Each row below holds a small network's activations on one input, seen along a few directions.
Each table varies a few parts of the input and shows all the possible inputs, shuffled.
Descriptions start from the smaller parts, as in this example, which fits no table here: line(4) and (point or line(11) or (values(3) and ring(8))).
Shared parts are said once, and a part with two or three values counts as separate values.

Rows:
R1: [  9 -26   0  -9  -9  -6 -25  22   7   8   0  -3 -27 -14   7]
R2: [ -5  11   7  14   8  -2  22 -30   3  20  10   6  31  25   4]
R3: [ 13 -18  22 -15   1  16  18  -6  43   8   9 -14   1  -4   4]
R4: [ 29   2 -13  -3  -5  21 -25  14  -8 -56 -10  14 -24 -37 -21]
R5: [ -4   0 -18  21  -2 -23 -16  -4 -22  17   1  13   4  15   9]
R6: [  1  38 -27  26   5   4 -15 -10 -29 -40 -14  23   8 -14 -14]
R7: [-11  -6  25 -32   2  11  24  15  19  -7   0 -27  -2  -7  -2]
R8: [ -9 -15  11 -22  -5   0  -3  28   2  -3  -6 -19 -27 -13   1]
R9: [ 26 -26   4  -3  -6   9 -10   0  33  13   7  -2 -14  -9   8]
R10: [-27  17  -6   2   1 -16   5   2 -31   8  -7  -1   7  17  -3]
R11: [ 10   0 -14  28   3 -12  -3 -26   0  25   9  14  16  19   8]
R12: [-31  22   7  -6   9  -3  29  -6 -17   7   0  -5  27  22  -2]
Q: Describe the family of inputs behind these rows.
A: values(2) and (point or ring(5))
Q: The inputs of R7 and R12 match in every part but the values(2) part. If R4 is changed in the same way as R7 into R12, which row does it become?
A: R6
Q: Which other rows does R10 become when the values(2) part takes its other values? List them by row number.
A: R8

Rows:
R13: [ 23 -17  -8  -2  -5   3 -15   5 -23 -20   6  17 -11   0 -13]
R14: [-15 -22   9 -20  -5 -13 -12  30  11  27  -1 -14 -10  -1  19]
R15: [-38  25  22 -17  14   5  41  -2 -11  -2   4 -10  42  23   4]
R16: [-35  40   1   0  12  -6  17  -3 -38 -29  -8  10  37   9  -8]
R17: [-25   3  -1  -1   3 -18  18   0   4  29  -3 -27  -3  13   7]
R18: [ 33 -12 -13   9  -1   8 -27   2   1 -23   6  21  -5 -17   1]
R19: [ 26 -37  13 -11  -4   5  -2   4  37  10  15  -3  -3  -7  11]
R20: [  7  -1  -7  -8  -4   8   0  11 -28 -29  -7   6 -19  -2 -24]
R21: [  4  30 -23  41   8  -9   3 -43 -18  14   3  26  33  26  -6]
R22: [  5  14  -7  -4  -1  20 -10  12  -2 -33 -15   1 -20 -32 -15]
R23: [ -3  -4  25 -26  -1  19  14   8  30  -4  -3 -27 -20 -21  -5]
R24: [ 12 -11  17 -11  -1  15   2   6  57  -5  -2 -20 -12 -27   9]
R25: [ -6 -13   6  16   2 -15   2 -15  11  45  11   2   7  21  24]
R26: [  2  10 -19  39   0 -16 -22 -16 -20  14   0  22   5   7   6]
R27: [-16  24 -23  21  -2 -20  -7  -2 -27  -2 -15  -4  -9   0  -5]
R28: [ 17 -36  21 -24  -7   6   8   5   7  11  14  -6  -6  12  -1]
R29: [ -5  12  -3  19   7  -6  25 -41   8  39  13  10  40  39   7]
R30: [-11   2 -15  -2  -8 -15 -35  27 -25 -10 -11  12 -16 -12   4]
R31: [ 22   9 -14   9  -2  18 -22   2  19 -36 -13   4 -15 -37  -1]
R32: [  3 -17  22 -28  -5  11  23   9   5   3   4 -19 -15   7 -14]
Q: Describe the family of inputs behind these rows.
A: values(2) and (point or line(4) or ring(5))
Q: The inputs of R19 and R18 match in every part but the values(2) part. If R32 is changed in the same way as R19 into R18, which row does it become?
A: R20
Q: A walk changes only the line(4) part. It starts at R21 and steps to R26. List the rest of the walk in order.
A: R27, R30

Rows:
R33: [-18  23  -5  12  11  -4  22 -18 -42  -6   5  19  38  32  -9]
R34: [  9 -26   0  -2  -8 -10 -18   7 -12  15  10  15  -8  10   5]
R35: [ -7   8 -10  17   2 -13   7 -22 -24  31   7  12  17  34  -3]
R36: [ -8 -15   3 -11  -6 -10 -12  22 -21   7   1   3 -13   7   4]
R37: [ 14  -5 -14  -7  -7   2 -24  23 -26 -40  -8   6 -29 -22 -16]
R38: [  0 -32  20 -31  -5  -2  11  22  13   7   7 -23 -14   4   4]
R39: [-21  12  -6  11   3 -18  17 -10 -36  19   2   4  14  33  -4]
R40: [  0  -3  24 -35  -1  28  12  18  20 -27  -7 -17 -17 -26 -11]
R41: [-14   6  -2   9   0  -8 -17   8   9  16  -8  -5  -8 -14  16]
R42: [ 32 -18  13  -8  -2  26   0  -4  48  -8   5  -4 -13 -22  -3]
R43: [ 16 -28  10  -8  -1   1   2   1  43  21  10 -15  -7  -5  15]
R44: [  9  14 -22  13  -3   5 -29  12   5 -30 -18   0 -25 -40  -3]
R45: [-21   2   3 -12  -3  -6 -12  22  -9   7  -9  -7 -11  -6   6]
R46: [  6 -12  -2  14  -3  -9 -22  -1  10  21   3   9  -7  -4  16]
R47: [ 19 -42  16 -21  -5  -2   6   8  23  16  16 -12  -8   6   5]
R48: [ -6 -11  12 -13   0   2   8  12  39  14   0 -28  -8 -13  15]
R49: [-11 -15  16 -30  -4   2  12  23  23   4  -4 -28 -12  -7   7]
R50: [ 35 -16 -17   2  -9   7 -29   9 -15 -32  -1  20 -20 -18 -13]
R51: [-27  29  -9  26   8 -20  14 -24  -7  25  -4  -4  20  17   9]
R52: [ 33  -5 -23  20  -6   6 -34   2   9 -26  -7  14 -22 -28  -3]
R53: [  0  19 -11  17   8  -4  14 -29 -27   6  10  26  42  34  -5]
R54: [-12  17 -12  32   5 -14   8 -34  -7  36   3   8  18  28   8]
R55: [  0   9 -14  -9  -5   6 -21  27 -13 -40 -19  -3 -29 -32 -14]
R56: [ -5  30 -14  33  11  -6  11 -40 -11  10   6  23  43  27   5]
R57: [  6   0  15 -17  -1  25   6   8  42 -15  -6 -17 -15 -31  -1]
R58: [-28  38  -6  14  13 -10  20 -18 -29  -8  -1  11  42  21  -6]
R59: [ 14 -20  29 -36  -4  29  13  17   9 -24   4 -12 -19 -14 -14]
R60: [-20  42 -10  28  14  -9  17 -31 -16  -2  -1  10  43  19   4]
R61: [ 36 -29  23 -23  -6  27   4   3  21 -15  12  -1 -13 -10 -12]
R62: [-32  27  -5  13   5 -21  15 -12 -21  18  -7  -5  19  23  -1]
Q: Describe the family of inputs behind these rows.
A: ring(5) and (values(2) or line(4))
Q: The inputs of R45 and R36 match in every part but the ring(5) part. If R58 is changed in the same way as R45 into R36, which row does it become?
A: R33
Q: Which other rows does R35 become when the values(2) part takes its other values? List them by row number.
A: R53
Q: List by row number the other rows that have the ring(5) part in common with R60.
A: R41, R44, R48, R51, R57
